Each row below holds a small network's activations on one input, seen along a few directions.
Each table varies a few parts of the input and shows all the possible inputs, shuffled.
Descriptions start from the smaller parts, as in this example, which fits no table here: values(2) and (point or ring(9) or (line(4) and ring(8))).
Shared parts are said once, and a part with two or three values counts as separate values.

Other details of the inputs vary at random and push rows far along three fixed directions, the same in every table; ignore that.

Rows:
row 1: [-33   9  -6   5 -11  42 -14  17  10  18   6 -12]
row 2: [-25  21  -1  33  -5  32   1  13   6  14   3 -18]
row 3: [ 16 -13   6 -24   6  -3  19 -33 -17  -5  -8  -7]
row 4: [  1  -3  20   2  17  24  37  -2  11  11 -14   2]
row 5: [ -5  -1 -30  20 -25  -5 -20 -19  -5   3  -4 -23]
row 6: [-13   6  19 -32  21   8  32  21  12  10 -18  -8]
row 7: [13 -8 24 -2 22  7 35 19 12  1 -4 31]
row 8: [ 14  -3  16   9 -16 -38 -45  -4 -23 -29  14  38]
row 9: [  7 -18 -10  -8  15 -10  19 -37   2 -12 -13  -4]
row 10: [ 21   3  -3  23 -12 -46 -21   5 -18 -24  15  35]
row 11: [ 32 -18   7 -12  11 -24  25 -10  -7 -20  -4  19]
row 12: [ -1  -7  36  10  37  18  24  21  16 -18 -15  30]
row 13: [-30  21   4  14  -5  37  -8  11  -3  20   9 -15]
row 14: [ -4   9  12  -4  -4  -2 -20  30  19 -18  22  44]
row 15: [  4  14  24   8   1  -3 -29  44   7 -16  14  40]
row 16: [  4   8 -34  -5 -20  -6 -29  -9  -8  10   2 -23]
row 17: [-17  13   9   6 -15  33  -2   6   2  29   9 -12]
row 18: [  2  -3  12  24  -5  -7 -21  51  15 -16  14  44]
row 19: [ -9   7 -22   7 -30 -34  -9   1  -9  14   2 -33]
row 20: [ 21 -11 -13  14 -20 -46 -29  10  -6 -29  12  41]
row 21: [ 14 -20 -20 -13  20 -16  21 -25   2  -4  -7  -4]
row 22: [ -6  -2 -19   5 -22  -1 -37 -17 -17  12   2 -26]
row 23: [  0 -11   7 -13   6 -28  27 -24  -6  -7 -27 -15]
row 24: [-13   1 -23  -4 -21  -2 -25 -29  -8   8  14 -19]
row 25: [ 28  -5   1 -24  10 -11  18 -24 -12  10 -13  -4]
row 26: [ -2   2  10  12  -4  -7  -6  29  18 -18  25  35]
row 27: [ 23 -17 -10  -2  28 -18  16 -15 -11  -2 -16 -12]
row 28: [  5  19 -23   5 -14  -9 -22 -13 -20  13   5 -25]
row 29: [ 25 -14  -9 -25  23 -10   3 -16 -10  -1 -21  -9]
row 30: [ -6  17  -1  -4 -12  27   1  16   7  17  10 -19]
row 31: [ -5   3 -20  12 -20  -7 -12 -27  -1   0   8 -26]
row 32: [-26  -1  29 -27  18  15  32  10   6   8 -17  -4]
row 33: [ 19 -13   2  -8   6  -8  26 -31  -8 -10 -14 -10]
row 34: [-29  11   0  -1  -8  34  -6   4  11  14  17 -16]
row 35: [-17  17  -7  -5  -4  27  -6  14  16  15  15 -19]
row 36: [ -8 -12  14   5  30  32  25  11  18   1 -23  -1]
Each input here is: values(4) and (point or ring(8)).
Question: The inputs of row 9 and row 14 match in every part but the values(4) part. If row 23 is changed in the same way as row 9 into row 14, which row does it become?
Answer: row 6
Question: List by row number the other rows that have the values(4) part in common with row 19.
Answer: row 7, row 10, row 11, row 18, row 20, row 21, row 26, row 27
Question: Which other rows does row 33 become when the ring(8) part takes its other values? List them by row number.
Answer: row 2, row 4, row 5, row 9, row 12, row 31, row 36

Rows:
row 37: [  1  -6 -31   5 -11   7  -8 -21   2  15  -7 -39]
row 38: [ 12  -5 -23  14 -26 -20 -10 -36 -16   2  -7 -28]
row 39: [  7   6  24   3 -12 -31 -13   0  -6 -30  17  38]
row 40: [ -9   5  -4   5 -14  10 -10  19  15   1  21  13]
row 41: [ -5  -2  22  -1 -19 -22 -17  -3 -10 -16   7  24]
row 42: [ -8  -9  20   5  42  23  42   9  13  -7 -18  16]
row 43: [-35  14  21  -9  13  50  19  43  20  29 -11 -10]
row 44: [ 15  -1 -24  -8  -7  -9  10 -17 -13  19  -2 -32]
row 45: [ 15 -23   9 -32  12 -31   1 -21 -12 -28 -13  29]
row 46: [ -2  22  17   5 -12 -10 -16  35   6 -11  16  27]
row 47: [ -1   6 -14  13 -10  14  -1  11   3  23  -5 -34]
row 48: [-14  16 -19   1 -19   2 -25  -3   2   5  17 -21]
row 49: [ 13   3   2  -2   3  16 -19 -15 -17   3   4   6]
row 50: [  8 -12   7 -15  22   7  41 -23   4   7 -10  -5]
row 51: [ 21 -18   1  -9  42 -12  32  -8  -7  -7 -24   0]
row 52: [-17   6  -7  27  -4   6 -25  28  16  -6  16  15]
Question: What do these inputs look like to the network?
Answer: point or (values(3) and line(5))
Question: Which other rows does row 41 become when the line(5) part takes its other values? List them by row number.
Answer: row 38, row 39, row 42, row 50
